A small network was shown many inputs. Here are its activations along a few directions, one row for each input.
Each table varies a few parts of the input and shows all the possible inputs, shuffled.
Descriptions start from the smaller parts, as in this example, which fits no table here: one of 5 places around a ring, together with either a single point or (one of 2 separate values, together with one of 4 places along a line) or one of 11 places around a ring.
Shared parts are said once, and a part with two or three values counts as separate values.

Other details of the inputs shift rows strongly along three fixed directions, in all tables alike. That doesn't count.

A family of inputs:
row 1: [  6 -16  13  11 -11 -51 -28   5  30 -11 -19 -14  22   3]
row 2: [ 13  -4   0 -18  12  23  10  -3 -15  -2  10  10 -16   4]
row 3: [-16  28  -9  -6   7  23  26 -19 -14  11 -23  41 -16  -6]
row 4: [-22   7   1  22 -15 -28 -13  -3  35  -6  -7 -46  22  12]
row 5: [ 22 -27  17 -16  21  37  15  21 -27   3  53 -24   6  -4]
row 6: [ -6  30   2 -12   3   8  23 -22 -20   6 -19  42 -31  14]
row 7: [-4  5 -9  8 -6 -9 -4  5 17  9  0 -8  1 12]
row 8: [ -1 -15   9   9   1 -21  -4   6  20   9 -16   4  19   3]
row 9: [-22  30  -8   7   0  -3  17  -3  17   7 -21  18  -3  -1]
row 10: [ -5  -1   3   7  -1 -10  -5  23  12   4  26 -18  14   0]
row 11: [-22  16  -7  20 -16 -31  -1   9  54  -5 -15 -28  20   7]
row 12: [ 20 -25  -1  -9   7  25 -11  16 -29   4  40  -7   0 -14]
row 13: [ -7   6 -14   4  -7  -8  -5  -4  27   5 -16  -9  -3   8]
row 14: [ -6   7  34   5  16  19  38  25 -10  11  48 -13  14  14]
row 15: [ -8   4   1   5   3  13   6  -5 -16  -4   4  -2   2 -11]
row 16: [-37  27   2  29 -21 -33   1  -7  44  -8 -27 -32  23   9]
row 17: [-36  56  43   2  14  -5  57   8  -3   5  13  28  -2  19]
row 18: [  9   5 -31 -11  -9   7 -16 -26 -10   6 -30  33 -32   6]
row 19: [ 32 -60 -16  -1  -5   1 -50 -16 -24  -3 -18  -1   5 -20]
row 20: [-14  24  -8 -10   4  27  31 -21 -11  11 -27  36 -17  -2]
row 21: [ 32 -31  -3 -14  -3  -3 -22  17  -7 -25  29 -34   3 -15]
row 22: [ 29 -14 -38 -23  -7   9 -33 -23 -28 -15 -20  27 -34 -23]
row 23: [-19  36  30  -7  24  22  58  11 -15   4  17  30  -6   3]
row 24: [  3 -10 -22   9 -17  -3 -31 -19  -5   2 -15 -11  -9   1]
row 25: [ 20 -21  -2  -4   0  -6 -27  26  -6  -9  38 -25   9  -8]
row 26: [ 11 -23  21  -4  16  30   5  21 -45   0  58 -19   7 -12]
row 27: [ -5   8   7   2  -1 -11   9  15  21 -11   8 -21  13   3]
row 28: [  7 -16  26   6   8 -17   2  14  10  -1   1   2  21   4]
row 29: [ 19 -28 -27  -6  -6   8 -30 -35 -13  12 -53  45 -16 -12]
row 30: [  8   2 -15  -6 -12 -15 -19 -16  12 -12 -19  -4 -16   6]
Description of these inputs: one of 5 places along a line, together with either a single point or one of 5 places around a ring.
Question: The inputs of row 22 and row 9 match in every part but the place on the line of 5. If row 21 is changed in the same way as row 22 into row 9, which row does it become?
Answer: row 11
Question: List by row number the other rows that have the place on the line of 5 in common with row 15.
Answer: row 4, row 16, row 19, row 24, row 26
Question: List by row number the other rows that have the place on the line of 5 in common with row 28.
Answer: row 2, row 18, row 23, row 25, row 27
Question: Change only the place on the ring of 5 in row 12. List by row number the other rows that result.
Answer: row 3, row 5, row 14, row 20
